Each row below holds a small network's activations on one input, seen along a few directions.
Each table varies a few parts of the input and shows all the possible inputs, shuffled.
A made-up example of a description, with smaller parts first: ring(5) and (point or ring(9) or (values(2) and line(6))).
Shared parts are said once, and a part with two or three values counts as separate values.
In the rows, 128 means zero.

Other details of the inputs vary at random and push rows far along two fixed directions, the same in every table; ignore that.

Rows:
row 1: [116 134 116 141 169 144  91  93 100 114  97 152]
row 2: [207 185 141 162  81 143 133  49 199 135 196 148]
row 3: [ 46  88 118  91 158  92 128 218  86 148  93 108]
row 4: [110 120 101 136 194 171  84 102  86 106  71 154]
row 5: [159 142 140 134  93 118 143 127 169 135 160 122]
row 6: [135 116 145 118  86 104 165 160 160 141 165 108]
row 7: [150 170 104 152 158 165 104  74 103  88  86 147]
row 8: [120 149  97 132 164 164 112 108  71  78  59 144]
row 9: [110 145 101 122 159 133 121 123  89  96  70 132]
row 10: [133 126 134 145 153 151 102  95 115 119 124 146]
row 11: [166 138 148 160 122 145 102  71 153 139 167 143]
row 12: [184 141 153 140  70 125 155 118 187 141 195 128]
row 13: [ 68 107 108  94 156 118 141 187  68 100  54 110]
row 14: [ 67  98 113 108 164 105 118 188  85 139  87 122]
row 15: [170 153 129 145 115 152 133  92 133 111 140 137]
row 16: [ 83  90 140  83  90  62 178 220 142 151 140  87]
row 17: [104 146  96 120 162 132 117 134  97  92  65 139]
row 18: [182 156 153 139  72 119 156  88 185 151 200 120]
row 19: [ 54  87 107  91 179 116 111 178  86 133  73 122]
row 20: [175 143 127 166 146 171  86  48 150 133 145 157]
row 21: [162 131 153 133  70 104 160 134 184 150 189 109]
row 22: [157 157 127 141 113 137 133  81 136 120 131 134]
row 23: [ 97 138  96 119 171 144 117 148  85  82  55 138]
row 24: [ 80  83 148  80  90  69 178 226 129 152 131  76]
row 25: [161 152 129 143 121 147 135  94 133 112 134 134]
row 26: [137 159  98 145 156 167 110  99  97  79  83 151]
row 27: [ 93 100 145  85  80  66 180 209 157 157 162  87]
row 28: [167 175 121 173 159 178  77  18 127 112 133 173]
row 29: [155  89 164 125  86 118 144 137 180 177 204 117]
row 30: [136 132 147 114  81 101 163 135 157 150 166 106]
row 31: [172 114 157 141  91 119 132  93 193 181 208 130]
row 32: [ 96  72 160 103  98  82 159 217 145 182 174  94]
row 33: [121 128 117 143 173 163  88  98  88 100  93 153]
row 34: [ 78  83 128 105 143 109 129 207  94 143 111 112]
row 35: [132 136 120 153 155 148  95 110 112 131 118 142]
Each input here is: line(5) and (values(3) or line(4)).
- The inputs of row 3 and row 34 match in every part but the line(5) part. If row 27 is changed in the same way as row 3 into row 34, which row does it become? => row 26
- List by row number the other rows that have the line(5) part in common with row 16. => row 1, row 9, row 14, row 17, row 22, row 31

Rows:
row 36: [165 140 135 126  77 101 158 107 194 165 186 125]
row 37: [ 89  84 153  78  91  65 173 177 142 160 148  90]
row 38: [136  76 178 148 116 111 100 127 190 203 222 137]
row 39: [154 132 121 125 107 132 141 128 162 142 140 119]
row 40: [190 142 124 153 101 145 138  93 172 136 153 138]
row 41: [187 157 161 159  64 129 151 107 172 156 212 119]
row 42: [207 151 147 172 107 181 124  41 142 108 166 154]
row 43: [ 68 120 101 110 183 141 102 180  69  75  48 132]
row 44: [ 46 118  97  94 189 122 110 193  66  78  41 128]
row 45: [211 181 139 192 105 168 120  53 141 117 170 154]
row 46: [135  90 168 117  77  88 160 196 166 144 185 107]
row 47: [ 89  29 172  96 122  94 128 178 139 211 191 100]
row 48: [106 107 138 105 115 100 138 178 144 129 125 104]
row 49: [126 135 110 141 166 146  98 117 104  82  70 144]
row 50: [127 109 116 122 125 130 148 178 121 123 119 127]
row 51: [139 135 134 121 122 135 137  90 139 124 130 120]
row 52: [142 195  98 165 160 163  95  55  83  90  90 167]
row 53: [115 153 117 129 131 105 128 115 112 130 108 126]
row 54: [136 116 138 102  83  92 172 161 188 168 174  99]
row 55: [111 119 135 106 124 127 149 139 116 118 128 118]
row 56: [150 158 111 148 161 193 100  61  88  80  91 156]
row 57: [ 96 109 103 116 179 151 114 131  58  81  33 129]
row 58: [ 53 120  79  92 178 118 126 188  65  98  42 136]
row 59: [ 95 103 115  97 126 119 152 206 119 130 112 111]
row 60: [ 85 134 104 110 171 123 108 143 104  92  64 128]
row 61: [ 71 129  79 100 183 140 123 174  74  92  48 134]
row 62: [121  62 162 118 119 108 119 169 168 216 200 121]
row 63: [ 80 112 126  97 132  81 133 171 126 123 105 115]
row 64: [ 91 112 148  96  90  76 175 212 130 158 158  87]
row 65: [218 183 135 191 104 161 115  35 154 124 160 148]
row 66: [ 81 137  97 115 180 147 110 112  57  81  51 150]
row 67: [191 209 102 189 153 193  83  12 114  93 101 161]
row 68: [ 84  95 153  90  92  63 159 207 149 147 160 106]
row 69: [159 149 154 132  73  98 160 118 179 167 191 101]
row 70: [210 165 143 164 103 179 116  14 165 121 165 143]
row 71: [144 145 116 192 199 185  44  41  98 146 122 173]
- Describe the family of inputs behind these rows. => values(4) and (point or (values(2) and line(4)))
- Which other rows does row 50 become when the values(4) part takes its other values? List them by row number. => row 42, row 45, row 46
- List by row number the other rows that have the values(4) part in common with row 48. => row 38, row 43, row 44, row 46, row 49, row 60, row 63, row 68
- Start at row 45 and move only the line(4) part, one step at a time. The first step leads to row 41. Which rows follow, in order? => row 64, row 52

Rows:
row 72: [149 127 139 110  80 118 179 134 149 122 147 103]
row 73: [134 137 110 139 154 147 103 108 125 114 105 143]
row 74: [158 148 127 151 125 142 113  88 155 136 146 142]
row 75: [ 85  95 130  95 122  89 148 191 135 153 133 109]
row 76: [142 121 139 126 103 113 135 130 171 154 167 122]
row 77: [171 154 144 118  67 111 174  96 177 140 176 112]
row 78: [160 135 143 144 122 153 120  89 139 123 153 139]
row 79: [141 125 136 123 105 113 138 124 171 154 173 129]
row 80: [ 60  85 129  86 134  81 145 220 102 152 106  94]
row 81: [ 65  68 137  83 132  88 147 219 106 136 105 101]
row 82: [ 90 141 115 101 115  91 155 197 111 105  93 106]
row 83: [126 149 107 139 155 144 109 102 113 123 111 147]
row 84: [124 129 136 112  83  90 175 192 142 120 141 105]
row 85: [169 131 159 149  91 122 135  96 166 159 192 122]
row 86: [165 137 134 146 121 158 118  92 148 122 151 144]
row 87: [ 94 128 101 120 174 139 100 130  94 104  67 138]
row 88: [108 148 101 105 141 129 141 125  96  90  63 118]
row 89: [121  98 149 113 103 112 151 177 134 154 160 107]
row 90: [121  97 148 114 103 102 149 174 136 157 156 110]
row 91: [114 165 100 128 141 127 130 148  96  80  72 128]
row 92: [168 144 132 154 122 159 120  94 140 130 155 142]
row 93: [126 133 124 137 154 141 106 102 113 113 106 137]
row 94: [172 141 130 150 122 161 117  90 154 123 155 147]
row 95: [ 92 130 111 125 172 137 101 121  83 107  74 134]
row 96: [115 111 129 118 131 117 126 150 133 133 122 120]
row 97: [129 146 109 142 155 145 106 108 121 122 105 142]
row 98: [126 134 124 141 151 141 106 102 109 117 109 135]
row 99: [132 137 113 141 153 145 106 111 121 117 105 140]
row 100: [115 110 138 123 121 110 133 153 125 148 136 113]
row 101: [113  90 155 107 106  98 149 168 139 148 154 109]
row 102: [169 140 131 151 122 159 120  94 149 126 152 144]
row 103: [168 150 128 158 126 146 114  89 155 137 150 141]
row 104: [140 163 114 137 119 138 144 137 119  85 110 131]
row 105: [116  94 150 115 102 101 149 171 133 157 154 109]
row 106: [120 136 119 133 153 141 105 103 118 114 103 140]
row 107: [118 102 145 115 106  97 145 172 141 162 156 105]
row 108: [ 65  72 140  85 131  96 149 220  95 137 109  94]
row 109: [159 133 143 150 119 142 120  87 137 130 153 139]
row 110: [137 130 112 137 151 150 107 112 121 110 107 149]
row 111: [134 134 116 143 149 148 111 115 109 117 109 144]
row 112: [ 99  88 136 104 120  98 149 201 129 150 131 108]
row 113: [158 152 127 153 125 141 115  88 147 141 149 140]
row 114: [147 145 133 139 126 139 117  79 150 130 151 146]
row 115: [123  98 145 113 106 113 152 181 145 153 158 110]
row 116: [ 90 133 106 118 179 138 103 117  86 103  75 143]
row 117: [149 147 137 145 123 137 118  74 143 136 157 142]
row 118: [162 138 139 152 118 156 121  92 134 133 155 138]
row 119: [ 94 139  92 125 181 143 104 128  90 108  71 146]
row 120: [126 132 120 136 153 143 105 105 117 111 103 139]
row 121: [119  93 143 112 105 103 149 177 148 151 151 113]
row 122: [153 149 137 149 121 138 119  72 140 140 160 143]
row 123: [ 93 131 110 128 172 137 101 122  79 111  76 134]
row 124: [106 105 144 109 105  93 149 163 138 164 159 110]
row 125: [142 108 147 124 103 117 139 139 157 143 161 124]
row 126: [131 129 126 143 146 145 111 107 101 117 113 140]
row 127: [159 134 146 134  94 120 137  97 182 155 188 133]
row 128: [165 149 129 157 126 145 114  89 147 137 150 140]
row 129: [ 94 138  99 124 175 140 104 126  82 112  77 143]
row 130: [147 166 134 127  81 101 163 139 161 124 159 120]
row 131: [103 120 111 122 170 155 106 131  86  94  76 140]
row 132: [ 92 129 111 122 175 136 101 122  88 104  72 136]
row 133: [141 126 147 134 102 114 135 122 151 159 168 120]
row 134: [113 144 102 108 141 133 142 126  94  88  63 117]
row 135: [133 132 126 142 144 156 112 105 101 115 118 138]
row 136: [169 150 128 130  95 138 159  89 145 110 134 124]
- The inputs of row 98 and row 108 match in every part but one. If row 91 is changed in the same way as row 98 into row 108, which row does it become? => row 104
- Describe the family of inputs behind these rows. => line(5) and (values(2) or ring(11))
- Which other rows does row 77 become when the values(2) part takes its other values? List them by row number. => row 130
- Which other rows does row 112 become when the line(5) part takes its other values? List them by row number. => row 97, row 103, row 115, row 119
- Which other rows does row 84 become when the values(2) part takes its other values? List them by row number. => row 136
- Which other rows does row 126 become when the ring(11) part takes its other values? List them by row number. => row 81, row 90, row 101, row 105, row 109, row 110, row 111, row 112, row 121, row 125

Rows:
row 137: [125 116 113 141 158 162 102 116  96 101  87 145]
row 138: [193 177 121 180 143 192  94  30 158 116 150 170]
row 139: [126 111 134 124 134 134 128 148 131 135 133 125]
row 140: [138 134 130 119  96 102 159 154 148 138 137  97]
row 141: [131 109 144 122 117 115 138 161 142 148 159 114]
row 142: [118 148 110 116 147 145 119 116 101  68  71 138]
row 143: [118 122 112 124 161 154 102 103 100 112  96 140]
row 144: [134 130 129 113  96 108 173 155 135 132 149 114]
row 145: [116 106 150 123 115 110 137 146 120 150 142 114]
row 146: [121 118 115 134 159 156 101  98  91 106  88 143]
row 147: [107 116 139 114 122 110 135 145 135 154 146 117]
row 148: [122 122 107 130 164 161  99 121 101 103  91 145]
row 149: [119 125 133 123 138 128 121 125 115 137 129 127]
row 150: [ 99 120 115 119 164 138 114 123 107 122  97 131]
row 151: [102 128 118 125 141 128 116 155 115 130 117 132]
row 152: [115 121 138 119 121 117 127 136 121 148 143 121]
row 153: [214 169 140 182 107 151 111  41 191 140 196 160]
row 154: [110 125 107 123 163 152 103 102 108 114  96 142]
row 155: [127 113 139 122 124 110 133 125 153 151 146 124]
row 156: [121 114 139 120 122 118 131 167 127 144 145 118]
row 157: [129 114 141 137 121 125 128 150 121 137 136 124]
row 158: [129 135 122 108 113 122 165 145 122 121 121 124]
row 159: [111 139 110 133 161 148 105 133 104 116 101 142]
row 160: [121 110 141 119 118  95 138 140 151 155 153 117]
row 161: [126 148  96 117 142 153 135 116  95  91  78 145]
row 162: [213 165 141 179 108 159 111  38 193 139 189 163]
row 163: [121 143 111 124 124 117 143 149 119 118  96 112]
row 164: [130 133 146 115  96 100 159 151 148 114 147 108]
row 165: [118 114 145 128 115 114 129 134 118 145 140 120]
row 166: [112 123 105 125 163 139 101 103 111 113  89 146]
row 167: [123 133 126 114 103 109 172 157 127 128 138 119]
row 168: [135 147 114 122 124 129 140 131 126 118  96 116]
row 169: [204 150 153 175 107 163 116  29 166 141 182 147]
row 170: [169 160 145 135  98 135 143  90 162 106 151 132]
row 171: [127 153  91 124 152 152 115 113  99  90  54 130]
row 172: [116 140 137 120 101 105 148 145 134 103 133 114]
row 173: [125 115 139 136 116 120 126 151 121 137 140 123]
row 174: [114 127 102 129 165 161  99 122 109 106  91 147]
row 175: [122 123 134 126 121 122 123 154 125 140 144 125]
row 176: [162 134 143 143 121 146 123  79 150 142 163 134]
row 177: [111 114 138 115 122  96 133 146 140 153 141 121]
row 178: [132 101 149 132 113 114 142 159 137 146 154 112]
row 179: [112 129 126 126 132 113 117 123 129 141 126 133]
row 180: [106 125 133 119 123 116 127 134 130 150 141 123]
row 181: [111 153 117 124 142 128 129 131 104  78  86 131]
row 182: [128 103 139 133 129 133 131 146 127 133 128 123]
row 183: [118 116 133 123 123 102 131 164 141 146 140 126]
row 184: [125 141 119 124 103 107 146 149 134 128 119 103]
row 185: [125 101 153 125 113 108 142 142 132 152 154 109]
row 186: [120 131  95 137 174 153  92 111 104  97  76 158]
row 187: [116 111 143 117 118 109 140 139 146 155 159 112]
row 188: [122 119 136 127 109  99 131 159 150 152 153 127]
row 189: [123 139 121 117 101 113 162 147 124 123 136 120]
row 190: [117 114 134 122 126 118 135 161 142 145 149 117]
row 191: [111 117 128 120 149 126 122 132 106 131 117 122]
- Describe the family of inputs behind these rows. => line(5) and (values(3) or (values(2) and line(4)))
- The inputs of row 154 and row 150 match in every part but the line(5) part. If row 166 is changed in the same way as row 154 into row 150, which row does it become? => row 155
- Start at row 173 and move only the line(5) part, one step at a time. The first step leads to row 157. Which rows follow, in order? => row 178, row 182, row 137
- List by row number the other rows that have the line(5) part in common with row 153. => row 140, row 141, row 144, row 160, row 164, row 178, row 185, row 187, row 190, row 191
